Each row below holds a small network's activations on one input, seen along a few directions.
In each table, some parts of the input vary, and every possible input appears once, in random order.
Descriptions start from the smaller parts, as in this example, which fits no table here: values(2) and (point or ring(11) or (line(4) and ring(5))).
Shared parts are said once, and a part with two or three values counts as separate values.
In the rows, 128 means zero.

Other details of the inputs shift rows strongly along three fixed directions, in all tables alike. That doesn't count.

Table:
row 1: [109 158  89 119 112 147  89 104  97 126 108 153 107]
row 2: [134 136 111 113 106 144 107 109  90 114  96 156 100]
row 3: [163 116 121 123 125 129 150  66 142  91 111 177 113]
row 4: [143 113 117 128 150 137 159  71 151  82 102 159 104]
row 5: [116 143 124 125 129 112  90 158 122 162 126 121 136]
row 6: [111 125 131 133 124 125 103 172 120 157 111 121 128]
row 7: [119 138 126 135 113 116  93 163 119 160 127 127 150]
row 8: [109 111 145 116 121 159 214  65 128  67 206 125 102]
row 9: [154 115 141 134 147  98 144 124 164 127 133 135 154]
row 10: [144 125 111 131 135 130 141  63 139  90 122 165 123]
row 11: [152 104 150 150 152 108 150 125 165 128 116 127 138]
row 12: [152 117 147 118 165 103 145 128 163 132 113 124 131]
row 13: [126 140 123 123 129 119 101 167 113 155 114 113 141]
row 14: [120 143 126 123 123 110  93 163 122 159 125 124 137]
row 15: [114 145 101 114 120 150 100 102  98 122  94 151  96]
row 16: [150 114 150 122 166  99 143 123 167 129 111 123 130]
row 17: [ 65 159 141  98 105 142 145 179 112 157 221  70 138]
row 18: [130 140 131 126 115 112  93 165 116 156 126 122 140]
row 19: [153 112 145 127 162  97 136 126 150 123 122 122 142]
row 20: [119 152 118 123 130 119  96 162 129 163 121 118 139]
row 21: [115 142 125 128 121 125  99 160 133 170 118 126 137]
row 22: [149 134 104 122 129 122 134  82 124  86 123 160 123]
row 23: [ 98 114 168 120 133 142 190 143 150 115 200  74 128]
row 24: [118 135 135 116 126 117  98 167 114 161 112 120 126]
row 25: [126 136 118 150 117 132 106 169 115 156 117 110 150]
row 26: [160 121 142 131 152  97 133 121 164 125 123 126 143]
row 27: [170  96 125 142 131 134 157  59 132  77 103 170 107]
row 28: [153 105 143 157 150 107 143 125 153 122 125 121 151]
row 29: [104 140 121 104 122 146 177  80 119  78 204 118 121]
row 30: [156 103 148 139 154 115 147 137 161 124 108 123 132]
row 31: [126 143 100 108 117 146 111 107  99 119  92 158  99]
row 32: [134 130 101 136 106 153 125 101 102 111  97 164 104]
row 33: [ 69 150 124  89 102 172 152 113  86 112 189 108  95]
row 34: [112 133 132 131 121 118  93 156 127 169 123 129 134]
row 35: [ 77 147 117 113  90 188 176 107  93 102 193 111 102]
row 36: [115 135 133 129 113 116  96 162 126 167 123 132 136]
row 37: [123 117 131 120 117 157 216  73 127  61 202 120 121]
row 38: [129 134 136 118 121 123 103 169 112 160 111 115 129]
row 39: [117 121 137 139 122 131  98 171 114 155 110 115 125]
row 40: [140 130  95 145 102 147 115 101  93 102  99 161 118]
row 41: [100 113 163 119 137 128 194 146 144 108 214  77 143]
row 42: [152 127 132 133 158  96 134 124 163 123 130 120 153]
row 43: [157 121 139 125 163 103 142 130 156 124 117 118 145]
row 44: [140 122 108 139  94 153 119 103  93 108  99 161 106]
row 45: [124 153 112 129 129 118  95 163 123 156 124 113 151]
row 46: [ 59 149 149 109 104 149 151 164 127 159 217  75 135]
row 47: [117 137 124 137 121 117  91 157 120 162 126 125 149]
row 48: [119 154  86 126 104 154 104 103 102 120 110 158 122]
row 49: [160 105 158 133 137  97 139 122 161 131 127 143 140]
row 50: [151 122 119 126 125 135 143  65 143  94 113 167 112]
row 51: [151 111 148 128 148  98 146 123 171 135 127 140 140]
row 52: [158  98 151 138 150 110 148 139 158 123 109 128 131]
row 53: [121 130 138 133 112 121  92 157 121 168 125 127 136]
row 54: [151 100 153 152 154 106 145 122 161 128 117 130 136]
row 55: [119 128 109 133 114 160 114 106 102 108  98 148  98]
row 56: [150 107 139 139 156 107 148 140 155 120 120 121 146]
row 57: [107 126 130 135 131 128  98 169 120 160 111 119 126]
row 58: [169  94 153 146 140 108 156 129 156 124 117 129 140]
row 59: [ 72 143 136 118 118 156 156 176 115 141 199  65 142]
row 60: [124 127 125 153 117 125  99 165 108 155 120 115 147]
row 61: [123 138 128 124 125 116  97 168 109 153 118 113 140]
row 62: [149 115 144 130 164 100 135 124 154 124 120 118 143]
row 63: [154 106 156 137 147 101 137 114 168 133 126 136 139]
row 64: [119 144 122 127 133 122  98 162 119 155 112 106 141]
row 65: [ 74 144 118 118  76 193 163 111  83 105 191 102 104]
row 66: [107 147  98 125 104 153  96 100 104 131 107 161 105]
row 67: [123 159  81 120 104 145  95 114  90 117 110 153 121]
row 68: [123 120 137 151 113 132 101 162 115 161 112 113 135]
row 69: [158 117 146 133 154  95 130 118 161 126 126 128 141]
row 70: [144 104 142 142 161 106 140 134 152 120 123 121 143]
row 71: [159 131 110 118 126 128 138  79 127  91 115 164 114]
row 72: [139 102 148 139 165 107 142 128 167 128 113 127 130]
row 73: [109 132 137  97 120 159 188  80 122  79 182 113 100]
row 74: [121 131  98 123 117 154 121 108 108 111  94 159 100]
row 75: [131 123 111 130 107 153 118 110 100 103  97 157  99]
row 76: [114 159  84 125 111 146  90 106  93 118 113 147 120]
row 77: [122 134 120 154 118 130 103 165 116 154 116 109 150]
row 78: [145 110 137 143 162 109 143 133 162 119 115 116 146]
row 79: [143 109 143 134 162 112 150 135 167 129 113 124 133]
row 80: [159 107 156 128 159 100 136 121 157 126 111 125 129]
row 81: [130 147 100 113 110 156 107 110  93 119  92 149 100]
row 82: [116 144 119 138 121 122  94 156 128 162 121 121 150]
row 83: [105 124 170 109 125 134 193 131 157 126 221  86 140]
row 84: [109 163  86 117 109 150  94 108 100 125 110 148 109]
row 85: [126 150  96 120 103 144  90 107  90 121 109 155 109]
row 86: [157  99 154 147 143 103 148 131 154 127 119 135 135]
row 87: [163 124 140 127 151 100 137 126 162 127 126 126 144]
row 88: [123 130 140 122 124 121  96 164 110 160 114 114 126]
row 89: [ 64 139 142 123 119 153 148 171 112 140 202  65 139]
row 90: [136 132  98 138  99 164 119 104  96 113  94 154 107]
Each input here is: values(3) and ring(5) and ring(6).
The inputs of row 83 and row 21 match in every part but the values(3) part. If row 18 is changed in the same way as row 83 into row 21, which row does it become? -> row 14
The inputs of row 89 and row 55 match in every part but the values(3) part. If row 78 is changed in the same way as row 89 into row 55, which row does it become? -> row 23
The inputs of row 50 and row 46 match in every part but the values(3) part. If row 26 is changed in the same way as row 50 into row 46, which row does it become? -> row 84
Change only the values(3) part in row 70. List by row number the other rows that result. -> row 39, row 57
Start at row 72 and move only the ring(6) part, one step at a time. The first step leads to row 4. Which rows follow, in order? -> row 79, row 74, row 6, row 57
Change only the ring(6) part in row 73. List by row number the other rows that result. -> row 2, row 38, row 80, row 81, row 88

Table:
row 91: [112 153 116 136 102 116  43 184 101 203  92 132 144]
row 92: [150 126 132  95 185  95  94 130 152 147  33 149  88]
row 93: [160 122 129 129 146 105 140  98 154 107 128 144 135]
row 94: [141 120 144 112 140 121 184  73 152  84 177 130 132]
row 95: [108 131 107 122 110 178 172  77 104  66 151 132  96]
row 96: [139 109 136 141 145 129 153 118 138 105 117 122 129]
row 97: [141 101 154 120 139 132 196  87 147  83 165 129 117]
row 98: [134 150  83 128 100 133  65 113  96 134  74 178 117]
row 99: [161 116 154 148 153  66  83 181 169 185  94 120 169]
row 100: [127 121 106 128 120 161 152  84 114  86 118 146 101]
row 101: [144 115 163 137 164  87 156 154 180 144 166  96 165]
row 102: [ 76 161 122 106  91 153 125 153  90 144 193  98 133]
row 103: [123 125 162 119 144 108 176 147 164 134 200  85 159]
row 104: [161  91 158 131 150 109 170  93 164 105 127 151 120]
row 105: [147 126 104 135 113 148 103  95 102 111  68 174 102]
row 106: [163 126 105 146 150 100  92 127 142 135  73 153 145]
row 107: [ 77 161 119 112  96 155 129 150  93 145 188  92 136]
row 108: [131 126 157 132 144  88 124 179 154 164 163  88 164]
row 109: [126 121 106 129 123 158 155  85 109  75 120 145 106]
row 110: [ 77 141 132 117  93 168 145 161  92 139 181  89 120]
row 111: [116 122 172 115 136 103 170 142 168 143 205  94 151]
row 112: [134 144  97 119 116 144 142  77 112  91 132 155 117]
row 113: [143 131 162  86 205  69 102 162 187 167  95 111 133]
row 114: [ 72 142 143 115  85 165 137 156  97 152 184 100 110]
row 115: [128 135  82 143 109 157  81 125  86 128  56 161 108]
row 116: [ 78 162 122 107  90 154 125 153  94 145 190  98 132]
row 117: [141 111 174 127 153  79 151 149 179 152 170 107 160]
row 118: [131 121 120 122 110 154 145  84 118  94 120 158  98]
row 119: [142 126 123 131 143 116 139 109 144 112 135 135 139]
row 120: [ 86 137 122 134 105 155 105 179  94 160 133  94 128]
row 121: [154  96 163 154 160  93 126 168 164 157 103 107 152]
row 122: [122 150  87 126 119 150 124  93 101  92 123 150 120]
row 123: [ 72 160 118 117 101 157 127 149  95 140 189  93 132]
row 124: [100 134 140 126 103 148 121 167 107 152 148 105 125]
row 125: [138  99 156 119 137 130 195  87 153  85 165 133 115]
row 126: [143 105 150 133 133 121 141 112 144 127 120 144 117]
row 127: [155 119 145 150 168  82 116 160 168 150 112 109 170]
row 128: [136 121 130 118 147 127 189  78 158  78 176 125 132]
row 129: [110 138 115 149 111 135  59 201  95 187  82 116 135]
row 130: [148 109 141 135 136 124 145 117 140 113 120 134 119]
row 131: [179 102 129 148 150 111 134 106 152 113  69 161 124]
row 132: [ 97 146 121 140  90 141  48 204  82 200  86 116 129]
row 133: [147 127  97 139 114 151 106  96 102 111  64 169 104]
row 134: [127 147  95 121 109 146 114  85 101 103 123 154 112]
row 135: [110 137 100 131 103 171 126 106  90 109 115 145  99]
row 136: [155 116 144 146 166  83 115 158 170 155 113 111 168]
row 137: [169 108 123 150 141 107  94 135 133 135  58 157 126]
row 138: [149 142  87 125 110 134  92  84 113 110  79 183 112]
row 139: [ 75 163 113 118 103 156 132 155  98 131 186  89 137]
row 140: [147 107 142 135 137 124 145 114 138 114 120 131 120]
What is each input in this table made of? -> values(2) and (point or (values(3) and line(8)))
The inputs of row 124 and row 116 match in every part but the values(2) part. If row 115 is changed in the same way as row 124 into row 116, which row does it become? -> row 106
The inputs of row 134 and row 140 match in every part but the values(2) part. If row 122 is changed in the same way as row 134 into row 140, which row does it become? -> row 109
Change only the values(2) part in row 91. List by row number the other rows that result. -> row 126
Change only the values(3) part in row 120. List by row number the other rows that result. -> row 100, row 115
Change only the values(3) part in row 140. List by row number the other rows that result. -> row 130, row 137
Change only the values(2) part in row 111. List by row number the other rows that result. -> row 114

Table:
row 141: [102 161  91 127  97 152  82 142  88 149 113 135 126]
row 142: [ 90 143 122 100 103 164 166  94  97  90 193 117 106]
row 143: [138 123 144 136 146 100 107 163 142 156 117 110 148]
row 144: [130 125 142 133 151 102 114 161 153 157 120 113 146]
row 145: [145  79 167 153 135 132 198 117 156  99 153 114 129]
row 146: [139 107 162 116 155 108 180 103 167 106 169 118 130]
row 147: [ 90 145 114 111 108 163 167  92 111  92 192 120 116]
row 148: [137  95 161 163 130 121 120 196 130 165 102  98 142]
row 149: [ 97 159  99 117 105 153  91 142  93 147 115 131 117]
row 150: [224 100 105 143 170  86 112  52 164  82  20 215 119]
row 151: [136 125 142 142 140 101 104 160 146 161 120 115 152]
row 152: [ 95 159 101 114  95 152  83 146  86 152 117 135 113]
row 153: [103 159  94 121 103 152  87 145  85 143 112 129 122]
row 154: [135 123 145 139 137  98 108 163 144 163 128 115 153]
row 155: [166 132  74 127 128 146 101  34 110  75  39 215  84]
row 156: [100 156  97 125 107 149  88 146  89 142 116 127 122]
row 157: [ 90 113 132 122  92 197 194  94  95  80 176 120  84]
row 158: [143 128 143 130 144  98 112 166 145 158 120 110 151]
row 159: [147 115 153 120 150 108 182 103 170 105 173 118 142]
row 160: [136 128 147 126 145 100 115 164 152 162 123 111 146]
row 161: [145 113 153 122 147 107 177 103 166 104 171 123 141]
What is each input in this table made of? -> values(3) and (point or ring(6))
The inputs of row 158 and row 160 match in every part but the values(3) part. If row 156 is changed in the same way as row 158 into row 160, which row does it become? -> row 144
Change only the ring(6) part in row 159. List by row number the other rows that result. -> row 141, row 147, row 151, row 154, row 161
